These are the activations of a small neural network, seen along a few directions. Each row is one input.
In each table, some parts of the input vary, and every possible input appears once, in random order.
A made-up example of a description, with smaller parts first: one of 5 places around a ring, together with either a single point or one of 9 places along a line or (one of 3 separate values, together with one of 6 places along a line).
Shared parts are said once, and a part with two or three values counts as separate values.
(in the rows, 128 means zero)

Other details of the inputs vary at random and push rows far along two fixed directions, the same in every table; ignore that.

Table:
R1: [146  71  99 135 118 127 139 113 126 101 165 154]
R2: [159 110 115 125  78 140 121 109 117 130  90 154]
R3: [156 135 123 141 112 130 114 115 125 124 119 151]
R4: [142  70 108 136  81 124 122 114 118 112 126 168]
R5: [104 114 143 160 181  86 135 160 129 112 194 100]
R6: [105 113 155 159 171  88 126 171 119 107 186 100]
R7: [132 115 115 114 117 144 145 111 132 128 123 129]
R8: [115 178 133 120 145 135 126 119 149 153 113 120]
R9: [118 211 136  95 131 170 147 108 158 174  75  98]
R10: [165 107 111 136  87 134 115 109 120 120 111 163]
R11: [110  88 152 181 180  72 123 173 119  88 218 109]
R12: [131 128 154 171 176  86 121 165 119 101 184 103]
R13: [146  95  91 126  90 139 123  91 132 126 119 182]
R14: [139 105 103 102  92 158 146 104 127 134 105 142]
R15: [115 122 140 133 132 119 121 143 122 125 135 122]
R16: [143  74 108 142  84 123 124 118 122 115 133 167]
R17: [167  66 105 147  80 125 118 115 110 107 127 168]
R18: [139 112 107 121 116 144 142 108 136 123 129 143]
R19: [108 215 142  77 142 172 143 118 147 170  68  90]
R20: [135 102 103 128 104 131 128 106 133 128 122 161]
R21: [105 218 155  87 130 159 118 128 142 172  60 102]
R22: [119 224 146 112 128 157 117 108 157 171  75 127]
R23: [130 150 150 121 144 123 116 149 114 129 119 105]
R24: [108 162 138 131 155 123 131 133 142 144 129 108]
R25: [105 141 136 121 150 123 130 139 129 137 129 107]
R26: [133  85 103 125  97 128 132 109 124 124 122 156]
R27: [128  80 104 114 103 130 128 119 115 118 122 153]
R28: [162  83 107 121  70 142 118 112 105 122  94 163]
R29: [101 177 142  97 149 138 126 134 134 152 100 101]
R30: [141  66  97 113  96 145 141 110 117 113 131 151]
R31: [114 171 148 138 147 122 122 136 143 139 125 117]
R32: [108 164 150 116 140 130 121 143 130 141 109 110]
R33: [107 143 135 124 147 122 134 139 131 139 131 107]
R34: [137 163 145 139 133 124 124 139 129 139 115 109]
R35: [113 123 134 112 160 127 139 144 122 115 154 100]
R36: [148 121  98 112 100 160 137  88 139 131 113 161]
R37: [110 105 145 161 197  92 144 162 129  96 216  88]
R38: [125 135 135 144 136 116 118 133 135 123 144 135]
R39: [129 164 153 132 143 123 125 149 122 139 116  99]
R40: [123 116 157 153 176  88 121 176 105  99 177  95]
Each input here is: one of 4 places along a line, together with one of 10 places along a line.
Question: Changing only the place on the line of 4 turns R34 into R16. The same change can be made to R10. Which row results?
Answer: R38
Question: Changing only the place on the line of 4 turns R22 into R36. The same change can be made to R21. Which row results?
Answer: R35
Question: A walk changes only the place on the line of 10. It starts at R13 and steps to R8. List the rest of the walk in order.
Answer: R20, R24, R5, R26, R33, R25, R27, R29

Table:
R41: [102 128 160 143 162  96 114 162 118 108 166 111]
R42: [160  88 100 142  88 135 126 104 126 110 129 177]
R43: [112 177 149 115 114 141 128 131 143 156  86 114]
R44: [132 196 130 128 134 141 125 110 150 159  99 130]
R45: [157  90 110 120  85 139 112 107 119 107 120 173]
R46: [112 133 167 171 181  90 136 166 132 107 194  85]
R47: [142 177 147 132 159 125 134 141 124 133 121  92]
R48: [135 111 124 150 110 125 130 119 136 126 131 141]
R49: [144 185 143 120 132 153 129 129 132 145 103 109]
R50: [105 178 143 114 128 138 111 126 136 152  88 129]
R51: [127  29 103 172 112  78 121 140 113  94 188 167]
R52: [170  81 101 118  91 133 115 111 103 108 110 161]
R53: [102 120 131 135 210 111 163 150 136 101 215  83]
R54: [131  63  82 109  97 153 164  91 134 121 138 146]
R55: [117 133 118 121 107 127 107 113 129 146  99 160]
R56: [117 185 142 131 166 118 110 130 143 144 128 120]
R57: [146 103 132 154 134 113 130 136 122  96 171 137]
R58: [154 126 122 128 100 138 136 114 122 140  92 124]
R59: [127 181 139 105 114 143 131 130 130 165  61 101]
R60: [147  34 108 164 128  91 111 137 108  69 198 171]
R61: [ 99 170 152 137 147 117 126 148 144 147 120 104]
R62: [125 130 162 153 195  94 115 177 112  96 198  89]
R63: [133 174 147 126 123 149 134 128 137 155  98 100]
R64: [108 139 161 147 165 102 129 176 121 125 160  83]
R65: [157 112  98  86  48 164 114  91 107 147  37 173]
R66: [ 88 152 122  76 146 158 147 115 141 151 107 112]
R67: [148  82  96 150  81 124 126  98 131 129 125 172]
R68: [146  66 110 120  79 135 111 124  99 111 118 167]
R69: [ 87 124 123 103 158 133 160 135 142 136 147  95]
R70: [111 174 115  68 144 175 146  99 151 154  95 115]
Question: What is each input in this table made of?
Answer: one of 5 places around a ring, together with either a single point or one of 5 places along a line
Question: Changing only the place on the ring of 5 turns R54 into R66. The same change can be made to R46. Which row results?
Answer: R41
Question: Change only the place on the line of 5 in R46. List by row number the other rows that result.
Answer: R48, R58, R63, R67
Question: List by row number the other rows that have the place on the ring of 5 in common with R51.
Answer: R43, R59, R61, R64, R69

Table:
R71: [129  27  87 103 107 126 135 131  94  88 154 169]
R72: [115 156 139  81 140 164 138 143 135 140 107 100]
R73: [119 152 140 122 155 113 147 133 141 139 119  90]
R74: [144  72  99 104  90 159 151 119  96 110 122 138]
R75: [137 174 148 168 189  89 129 142 142 127 175  98]
R76: [123  90 100 115 102 131 125  98 123 126 104 146]
R77: [124 215 141 112  93 181 143 104 157 185  50 121]
R78: [112 104 116 154 135 109 119 134 137 134 146 135]
R79: [137  81 115 138  84 137 128 129 141 118 140 170]
R80: [136  75 113 115  84 144 129 110 127 102 129 154]
R81: [117 124 156 141 159 118 149 143 126 111 156  95]
R82: [139 190 153 166 181 120 134 146 143 122 157 107]
R83: [142 163 108 124 108 138 112 100 143 129 105 177]
R84: [106 152 150 114 192 108 147 161 119 136 161  52]
R85: [152 189 142 123 116 164 108  92 155 150 103 141]
R86: [102 214 140  96 109 161 125 107 161 187  61 137]
R87: [123 114  94  80 109 163 124 100 114 154  78 126]
R88: [174  53  89 159 101 114 111  91 121 108 150 202]
R89: [162  44 176 194 113  43  61 212  44  68 164 124]
R90: [ 69 158 175 143 226  74 136 181 134 100 198  72]
R91: [127 143 106 137  93 131 136 111 135 152 106 132]
Question: What is each input in this table made of?
Answer: either a single point or (one of 4 places along a line, together with one of 5 places around a ring)
Question: A walk changes only the place on the ring of 5. It starts at R73 and steps to R81. List the rest of the walk in order.
Answer: R80, R90, R76
Question: Change only the place on the line of 4 in R73. List by row number the other rows that result.
Answer: R75, R84, R91

Table:
R92: [122 206 180 122 150 117 125 155 120 154  76  77]
R93: [ 97 227 131 128 149 144 135 122 176 198  91 102]
R94: [132 113 125 124  88 152 116 103 141 132 111 160]
R95: [107  89 148 162 134  78 114 155 119 100 155 137]
R96: [ 94 219 157 136 157 145 142 136 169 172 117  92]
R97: [123  94 112 159 116 117 141 124 138 132 163 153]
R98: [133  92 147 143 102 104 119 145 112  94 123 132]
R99: [168 103 120 125  85 121 118 130 101 130  69 133]
R100: [158 112 126 128  84 122 119 126  95 126  73 132]
R101: [140 162 125  90  89 157 105 117 128 147  85 151]
R102: [127 179 174 152 217 102 122 179 121 135 168  44]
R103: [156 117 119 107  88 158 108 124 107 118  99 159]
R104: [108 125 156 141 161 109 106 164 126 101 176 131]
R105: [ 89 201 175 152 181 123 144 159 167 145 160  76]
R106: [115 151 141 134 169 123 143 117 159 107 163 123]
R107: [146 119 108 127  75 150 141 107 143 143 117 148]
R108: [128 118  94 118 103 133  97 116 128 144 105 180]
R109: [141  87 142 146 106 102 119 147 102  98 122 131]
R110: [152  99 129 142 147 111 111 161  84  97 165 122]
R111: [131 103 106 138 143 115 142  98 143 111 162 163]
R112: [159  99 129 138 154 109 108 168  92 103 161 117]
R113: [ 64 170 146  57 168 163 152 139 133 171  99  57]
R114: [125 158  95 118 140 134 133  84 165 149 109 152]
R115: [115 133 158 141 133  86 116 156 122 117 135 108]
R116: [131 219 153 133 156 149 149 141 138 169 105  64]
R117: [136 128 145 139 138 133 122 137 120 119 143 111]
R118: [122 101 120 150 164 106 140 116 144  92 189 143]
R119: [115 218 173 105 155 150 110 154 134 140 104  94]
R120: [148  91 140 152 145 112 125 145 103 107 172 116]
R121: [ 71  88 123  98 165 133 177 161 127 131 168  74]
R122: [123 107 123 130  82 111 115 113 122 137  87 169]
R123: [126 118 100 131  96 140 111  93 132 150 108 165]
R124: [157  93 124 167 151 107 146 160 116 114 179  97]
R125: [104 229 125 111 167 144 138  91 170 167  97 117]
R126: [135 121 107 116  78 156 116  84 137 158  87 177]
R127: [ 91  61 107  65 128 142 137 147  94 115 139 121]
R128: [122 119 148 149 156 102 118 149 127 113 186 106]
R129: [149  88 130 164 135 114 151 149 115 110 179 116]
R130: [176  97 102 133 145 122 145 116 122 100 151 128]
R131: [126 121  97 118  95 139 100 110 119 139 105 181]
R132: [129 123 132 114  61 137 114 108 135 134  60 167]
R133: [112  92 109 176 141  98 138 136 134 122 190 137]
R134: [125 231 152 100 154 165 148 103 167 142  91  94]
R135: [173 136 103 101 100 163 149  78 132 129  90 152]
R136: [120 221 147 106 170 140 143 110 166 147 120  94]
R137: [112  92 115 164 157  91 110 138 132 124 182 137]
R138: [148 114 116 132  77 160 146 113 139 127 114 144]
R139: [111  90 121 157 114  82 111 133 113 117 131 153]
R140: [119 106 123 135 131 115 106 138 116 120 151 165]
R141: [129 124 146 164 155 119 148 158 129 113 178  94]
R142: [ 94  79 109  54  76 149 147 118 105 144  56 124]
R143: [ 85  93 104  72 171 142 176 123 132 112 150  93]
R144: [114  94 117 152 118  81 107 136 124 127 123 153]
R145: [149  93 139 140 148 109 113 163  89  95 171 130]
R146: [129 121 116 113  94 149 103 117 125 130 105 176]
R147: [147  99 124 146 161 113 147 126 127  78 185 123]
R148: [178 136  91 104  96 164 145  76 126 128  84 148]
R149: [167 115 112 123  92 154 121 107 106 135  97 135]
R150: [149 108 124 122  83 157 120 108 127 120 109 147]
R151: [129 133 118 118  89 160 115  94 143 150  92 161]
Question: Changing only one part turns R143 into R127. The same change can be made to R118. Which row results?
Answer: R146
Question: Changing only one part turns R133 into R131. The same change can be made to R138. Which row results?
Answer: R119
Question: What is each input in this table made of?
Answer: one of 5 places along a line, together with either a single point or one of 11 places along a line
Question: List by row number the other rows that have the place on the line of 5 in common with R92.
Answer: R95, R98, R99, R100, R109, R115, R122, R132, R139, R142, R144
Question: A walk changes only the place on the line of 5. It starts at R100 and steps to R110. List the rest of the walk in order.
Answer: R149, R116, R148

Table:
R152: [139 146 151 153 149 107 113 158 115 119 150 122]
R153: [122 187 168 130 132 130 116 158 113 156  81  75]
R154: [ 99 172 153  92 179 139 150 146 134 150 115  68]
R155: [159 191 135  80  66 181 104  99 133 166  16 161]
R156: [144  75 144 163 146  77 111 172  89  92 170 116]
R157: [157 122 128 118  73 146 108 119 104 127  78 158]
R158: [ 53  15 108 141 132  67 124 141 128 100 214 176]
R159: [103 178 143 115 198 133 137 134 149 129 163  85]
R160: [ 93 181 148 123 212 121 151 160 139 134 171  70]
R161: [161 119 126 163 114 110 114 116 127 120 136 152]
R162: [173  81 105 171  85 107 119 110 127 105 145 177]
R163: [169  46 105 180 103  96 106 121  99  78 181 178]
R164: [159  72 129 199 123  89 121 140 126  95 198 155]
R165: [142 182  93  77  88 193 149  57 166 181  42 147]
R166: [146 201 143 118 116 152 100 108 142 152  75 136]
R167: [121 182 117 118 133 166 157  97 170 166 112 111]
R168: [133 186  98  93  98 185 159  72 172 169  62 139]
R169: [149  33  77  87  46 160 151 101 108 109  98 166]
R170: [147  26  83 140 111 128 147  99 116  81 186 177]
R171: [ 79 130 170 135 215  98 153 189 118 117 194  30]
R172: [100 173 147  99 196 129 135 152 134 133 152  72]
R173: [107 198 192 145 184  92 118 193 118 132 136  50]
R174: [143  74  83  83  69 173 143  91 109 122  88 164]
R175: [ 74 102 128 149 103  95  88 139 136 140 108 186]
Question: Changing only one part turns R154 into R156. The same change can be made to R169. Which row results?
Answer: R173
Question: What is each input in this table made of?
Answer: one of 2 separate values, together with either a single point or one of 11 places along a line

Table:
R176: [136 171 120  90  99 163 125 104 135 159  60 136]
R177: [122 190 129 113 148 156 142 104 159 155 113 114]
R178: [117 152 145 126 157 123 127 148 128 127 139 106]
R179: [137 159 119  89  99 170 135  98 135 153  66 131]
R180: [152  55  85 144 101 123 132 101 127  96 164 184]
R181: [163 140 110 112  57 160 117  94 128 155  49 163]
R182: [148  95 117 175 126 103 124 124 132 104 172 154]
R183: [121 100 140 144 170 106 135 157 117 100 187 102]
R184: [118 146 144 121 156 129 136 140 129 126 140  98]
R185: [147 175 131 117  89 155 119 111 132 162  61 135]
R186: [136  73 119 138 125 109 126 138 111  95 164 144]
R187: [147 124 107 104  59 161 111  95 127 148  62 175]
R188: [132  80 124 149 126 100 113 140 111 105 157 145]
R189: [146  69  95 154  98 118 119 103 130 106 155 185]
R190: [134  42  92 126  95 126 139 119 112 107 149 158]
R191: [147  87 129 158 115 103 119 139 111 104 147 142]
R192: [ 99 128 169 168 198  72 116 182 119 100 203  90]
R193: [122 159 102  97 101 170 148  80 162 165  84 147]
R194: [102 141 137 118 152 129 141 142 134 136 137 100]
R195: [118 208 172 138 159 121 121 152 138 150 111  85]
R196: [153  43  94 133  92 121 124 121 103  95 150 172]
R197: [133  77  94 108  86 144 139 105 123 128 109 155]
R198: [150  52  99 129  93 122 126 117 107  97 140 170]
R199: [ 87 114 156 152 207  82 144 177 124 102 208  74]
R200: [121 188 141 100 145 152 135 123 139 156  93  95]
R201: [100 218 169 124 171 126 115 150 140 161 109  85]
R202: [118 108 115 109 109 140 140 119 130 131 117 133]
R203: [116 137 173 179 194  76 121 186 119 103 198  82]
R204: [119 195 143 101 146 155 135 125 139 159  94  93]
R205: [ 99 217 171 123 170 124 116 147 141 157 104  86]
Question: Changing only one part turns R192 into R184. The same change can be made to R205. Which row results?
Answer: R179
Question: What is each input in this table made of?
Answer: one of 5 places along a line, together with either a single point or one of 5 places around a ring
Question: A walk changes only the place on the ring of 5. It starts at R198 and steps to R186. List the rest of the walk in order.
Answer: R178, R196, R176
Question: Change only the place on the line of 5 in R194. List by row number the other rows that result.
Answer: R178, R183, R187, R203
